[[234 618 413 453]
 [416 911 901 459]
 [590 187 227 455]] result: 234

[[ 598   78  -32   78  461]
 [   8  -43 -539  -43  565]
 [  68  279  174  279  125]] result: 598

[[155 151 132 140 132 182]
 [156 138  93 128 103 205]
 [164 198 108 141  64 184]] result: 155

[[9 4 4 4 3 4 5]
 [4 5 4 3 5 4 4]
 [4 4 6 5 2 5 5]] result: 9

[[418 493 261 536 622]
 [549 737 112 655 943]
 [351 428 208 530 593]] result: 418

[[767 730 442  67]
 [838 589 773 592]
 [469 865 435 568]] result: 767
---
[[-20.5 -41.9   5.5  51.3  11.7  -0.4  -5.0]
 [  2.3   2.1  -5.9  -7.9 -22.3  -4.7 -17.5]] ans = -5.9

[ 43.5  16.3 -58.3 -20.9  -2.7] ans = -58.3

[[ -3.1  -1.5  -5.5  -4.8  10.3   4.5]
 [-47.6  -8.4  -0.7 -14.3 -20.8  40.8]] ans = -0.7

[[ 23.3  41.7  13.0 -45.8  40.0  48.8]
 [ 44.8  22.4 -38.4  33.9  19.4   3.2]] ans = -38.4

[ 27.5  31.1  43.8  33.9 -20.1 -60.3] ans = 43.8

[ 47.9  40.7  27.7 -22.8  -3.4] ans = 27.7

[  1.0 -50.3  51.7  -3.8  11.4  -9.6  26.9] ans = 51.7
---
[[-18.7   9.1  32.0 -56.5 -11.8  29.9]
 [  0.5   4.0  10.9 -15.4 -13.2  26.3]
 [-18.2  35.3 -41.7   2.8   1.3 -50.9]]	4.0

[[  1.0 -35.1 -11.0 -23.9  -9.9]
 [ -0.1 -37.1  -6.9  38.1 -59.1]
 [-41.0   7.5 -37.4  -7.9 -25.5]]	-37.1

[[  5.4  -5.4 -49.7 -48.4  18.2]
 [ -3.8 -57.5  -1.4 -48.8 -12.5]
 [-26.8  11.5   7.3  58.5  -1.6]]	-57.5

[[-42.9   2.3  56.5  -2.8 -24.9  -5.4  23.0]
 [  9.4  -4.0 -31.7  19.9  -0.1 -13.6 -17.2]
 [ 19.6 -18.9 -42.5  23.8   4.2  30.6 -32.6]]	-4.0

[[-27.2   3.1 -15.0   3.4 -23.3  -9.3]
 [-13.0 -17.1  -6.4  18.5 -17.5 -33.7]
 [-13.7  15.6  53.6  24.1  -2.2  30.3]]	-17.1

[[  8.3 -13.6  -4.5 -43.7  14.8  10.1]
 [  4.0  42.5  11.8  23.7   2.4 -21.6]
 [ -7.7 -14.6   1.5 -10.2  -0.1  23.8]]	42.5

[[ 52.5  12.6  33.3  -9.5 -52.5]
 [-55.9 -48.0  -2.7  42.3 -28.4]
 [ 35.8 -48.7  -6.5  -1.7  56.0]]	-48.0
---
139  126  136  126  126  409  494  212  754  823  629  378  212
139  126  126  730  650  414  486  212  126  299  291  126  212
139  134  297  565  728  661  126  212  493  356  298  282  212
139  126  136  155  240  333  437  404  630  823  720  647  404
139  134  126  155  240  409  486  126  754  126  638  393  126
126  134  136  155  240  126  486  212  126  823  629  126  212
139  134  126  155  240  126  486  126  754  823  640  379  126
139  126  136  126  240  409  126  212  754  823  629  378  212
646  394  126  155  240  294  297  212  126  282  274  126  212
139  183  412  659  126  567  486  212  421  318  297  126  212
126  134  136  155  240  409  126  212  754  823  629  378  212
-> 136

596  393  448  661  541  499  413  612  390  449  470  352
394  483  484  432  436  493  476  595  573  566  497  486
584  621  546  524  510  510  508  556  572  372  501  464
544  408  417  581  365  498  524  685  244  367  531  472
519  340  624  548  385  420  431  451  539  357  364  392
484  483  853  451  543  583  650  371  402  432  475  524
743  798  485  751  295  280  272  736  779  252  201  217
563  582  400  555  532  431  463  478  438  459  571  380
590  635  566  566  428  321  355  525  692  385  318  354
-> 448

 493   562    16  -529   337   544    53    28    -9   182
  56   -45  -106   725   276  -237   -31  -269   265  -129
 492   552    -2  -511   331   559    49    20   -27   203
  50  -153   116   375  -186   558   422   370  -107   193
 457   372   -76  -312   353   613    82   -24  -152   428
-> 16

4  6  7  5  7  6  5  4  3  6  8  7  5  5
8  6  5  5  5  5  5  8  5  4  6  5  5  5
2  6  8  7  5  7  6  8  3  4  6  4  5  9
7  7  6  7  5  4  4  8  4  3  8  6  6  7
6  6  6  8  6  5  4  6  4  6  5  6  8  8
-> 7

-23   38   23  -13   22    0    2  -27
-18   43    7   21   -6    5  -26  -25
 -1  -40  -35  -13   -3   12   10   29
-13  -11  -15  -16  -42  -26  -23  -30
-15  -37  -23  -43    2   -7  -13   12
-28  -37    9   10   -1   19   10   33
 14   46  -34   -2   -8   -9   -7  -19
 -4   12  -50  -17    8  -29    8   17
  8  -20   43    7  -25   26  -12    1
  9   16   -2   17   30   16  -33  -33
 -9  -17   10  -47   -9  -38   12   -6
-> 23

5  5  6  1  5  6  7
6  7  6  4  7  6  5
6  6  6  6  6  6  6
6  6  6  5  7  6  7
6  7  6  5  6  6  7
5  7  7  5  7  6  5
7  6  7  4  8  6  8
6  7  6  7  6  6  5
6  5  6  4  9  6  6
6  6  6  6  6  6  7
5  5  6  7  6  6  5
-> 6

-479   441  -453   941  -201    42  -555   708  -501   479  -265   639
-605  -351   170   244   421  -139   802   387  -487   542  -184   129
 346  -649  -430    33   -77  -292  -504   225  -364   839   449  -195
 305   636   533   762   644   677  -148   195   792   401   581   837
 234  -207   148  -100   535   259  -244   364   228   358   777   115
 110   388   638  -182   756   326   644   805    63  -551   685    81
-> -453
---
[[-22.6  47.5 -38.8  -8.4 -23.4  16.9]
 [ 41.2  40.1  12.1  25.5 -35.6  15.4]
 [-33.0 -37.0  37.6   4.4  -9.9 -42.0]] ⇒ -42.0

[[-33.2  30.6   4.1  33.1  10.4 -21.4 -15.6]
 [ 18.8 -20.7 -46.2 -10.7  16.4   3.6  -5.1]
 [ 14.3 -15.7 -34.6  -8.6  12.3   3.0  -3.8]] ⇒ -3.8

[[ 37.1 -24.2  13.3  -0.8  32.1  -4.9 -15.3]
 [ 18.9  -5.9  16.7  -0.6  49.1  -1.3 -10.5]
 [ 30.5 -35.0  11.4  -1.1  19.6  -8.4 -17.8]] ⇒ -17.8

[[-30.9 -16.0 -23.0  27.3 -30.3]
 [ 10.7 -18.5  45.9  23.9 -17.2]
 [-33.1  38.8 -13.1 -14.2 -20.2]] ⇒ -20.2

[[ 27.0   5.3 -16.9 -10.9  11.2  -4.4]
 [ -9.0  13.9   3.1  -4.2   3.4  53.5]
 [ 30.0  10.0 -20.3 -15.0  15.1   2.4]] ⇒ 2.4

[[ 37.6 -47.4 -47.7  49.1]
 [-19.3  18.3  20.2 -22.0]
 [ -1.7 -22.6 -22.8  29.6]] ⇒ 29.6

[[-19.7 -15.4  28.0 -11.6  14.0  22.0]
 [ 12.6  11.5  -9.2  44.1  -6.7  -1.6]
 [ -3.7  -3.8   6.9  13.2 -30.8   0.5]] ⇒ 0.5
---
42.7,-47.2,-11.5,2.7,8.1,-27.9,4.3 | 42.7
-47.6,1.7,-16.1,-3.4,38.7 | -47.6
-26.3,6.3,51.5,-21.3,-2.4,-37.7 | -26.3
-42.6,18.3,-29.0,-4.7,53.4,22.7,-16.4 | -42.6
45.8,-37.0,39.2,38.1,3.3,-4.1,27.4 | 45.8
31.4,7.2,-48.0,27.6 | 31.4
-20.6,4.0,-52.2,2.9 | -20.6
